A small network was shown many inputs. Here are its activations along a few directions, one row for each input.
In each table, some parts of the input vary, and every possible input appears once, in random order.
A made-up example of a description, with smaller parts first: one of 8 places around a ring, together with either a single point or one of 9 places along a line or (one of 3 separate values, together with one of 6 places along a line).
Shared parts are said once, and a part with two or three values counts as separate values.

Other details of the inputs shift rows strongly along three fixed directions, in all tables alike. That doesn't count.
These rows show it; all are for the same input, with only those details redrawn:
[ -7  11   7 -38 -18 -18 -12  -1  18  25 -14  25]
[  0   7 -24 -17   4  10 -13   4 -11  31  35  10]
[ -9 -20   3  15 -22  37  -1   9 -27  10  51   8]
[-14 -19  38  -3 -45   8   6   6   2  -2  -4  20]
[ 16 -28  11  17 -24   4  40  15  -7 -24 -17  -7]
[  0   7 -24 -17   3  10 -13   4 -11  31  35  10]

Rows:
r1: [-25 -17  47  10 -20  -2 -22  -7  10  -9  -5   6]
r2: [-28  30  13 -21   0 -13 -22 -12  14  17 -28  18]
r3: [ 33   9 -16 -13  19 -21  18  13  28  -2 -17   0]
r4: [  7  14 -14  -2  28 -27   9   1   0  -8 -45 -15]
r5: [  9  10 -16  -3  26 -29   9  -4   0  -5 -42 -18]
r6: [ 12   9 -19  -3  21 -28   9  -7   0  -5 -43 -18]
r7: [-13  17 -20  -3  14  11 -26 -15 -18  26  25  -5]
r8: [  0 -10  16  36 -11  12  33  -1 -11 -32 -31 -17]
r9: [  3  19 -15  -2  27 -24  13   4   3  -7 -44 -15]
r10: [ -8  13  16 -55  -3 -24 -37 -37  14 -15  -5  21]
r11: [-15  15  17 -24  -3 -22 -36 -18  29  18 -15   8]
r12: [ 17 -19  11  19 -25   6  42  20  -6 -26 -15  -5]
r13: [ 16 -28  11  18 -24   5  40  15  -7 -24 -16  -7]
r14: [-19  16 -11  -1  27   5 -35  -1   1  19  31  -1]
r15: [ 29 -36 -24  39   8  30  26  21 -21 -17  49 -27]
r16: [-19  24  17 -22   1 -16 -34 -14  32  16 -17  15]
r17: [  1 -17  21  38  -2   6  22   7   6 -36 -21 -19]
r18: [-16  -9  12  26  -7  33 -23 -10 -12   5  46  -7]
r19: [ 30   7 -58 -13  43   7   9 -25 -44 -28  25 -22]
r20: [ 23  11 -20  -5  22 -22  21  11  32  -2 -19   3]
r21: [-20  -5  35  10 -34  14  14   5   7  -4  -4  30]
r22: [  4   9 -16 -16   6   8 -23  10   9  26  46  12]
r23: [ 25  -1 -52  20  50  -1  -4   0 -15   0  23 -37]
r24: [ 14  18 -19  -4  17 -21  14 -10   5  -3 -42 -17]
r25: [-27 -13  50  13 -18   0 -20  -1  10 -13  -7   7]
r26: [  3  19 -20 -13   9  17  -8   4  -8  28  36  19]
What do these inputs look like to the network?
> one of 2 separate values, together with either a single point or one of 4 places along a line or one of 8 places around a ring
The inputs of r1 and r5 match in every part but the choice among 2 separate values. If r18 is changed in the same way as r1 into r5, which row does it become?
> r24
Change only the choice among 2 separate values in r26. List by row number the other rows that result.
> r3

Rows:
r27: [-10   4 -12  32  27  15 -10  -3 -17   0  14 -23]
r28: [ 27  -8 -22  15  14 -10  31  16  -1  -9 -19 -22]
r29: [  8  14 -38 -12  23   9  -7  -5 -21  16  28  -3]
r30: [-10  11   4 -13  -9  -2  -8   2   6  20  -2  16]
r31: [ -5 -13  18  12 -16  16   6  -2  -9 -17  13   6]
r32: [ -5  15   5 -32   1 -19 -19 -11  19   8 -11  16]
r33: [ 13   2   4 -21  -4 -32  13  -3  16 -11 -47  -1]
r34: [ -9  11   7 -11  -8  -2  -7   3  11  16  -2  16]
r35: [  8   9 -31   3  27  10  -8   8  -3  18  33  -6]
r36: [-10   8   3 -13  -9  -4  -9   3   6  21  -2  13]
r37: [ -6 -11  14   8 -17  18   6  -3 -14 -13  14   6]
r38: [ -8   8   2 -25  -8  -8 -12  -9   0  11  -4  13]
r39: [ -6 -17  20  21 -16  15   3   9   1  -6  15   0]
r40: [ 27   4 -33   2  27 -16  16  11   8   2 -13 -20]
r41: [ 17 -20  14  11  -9 -11  27   2   6 -36 -29 -13]
r42: [-9  8 10 -8 -6 -3 -8  3 15 12 -1 16]
r43: [-20  -7  22  24  -1  11 -11 -16 -16 -21  -1 -13]
r44: [ -3 -17  13   8 -15  12  -2  -4  -9 -10  15  -1]
The inputs of r41 and r39 match in every part but one. If r44 is changed in the same way as r41 into r39, which row does it become?
> r40
What do these inputs look like to the network?
> one of 2 separate values, together with either a single point or one of 8 places around a ring
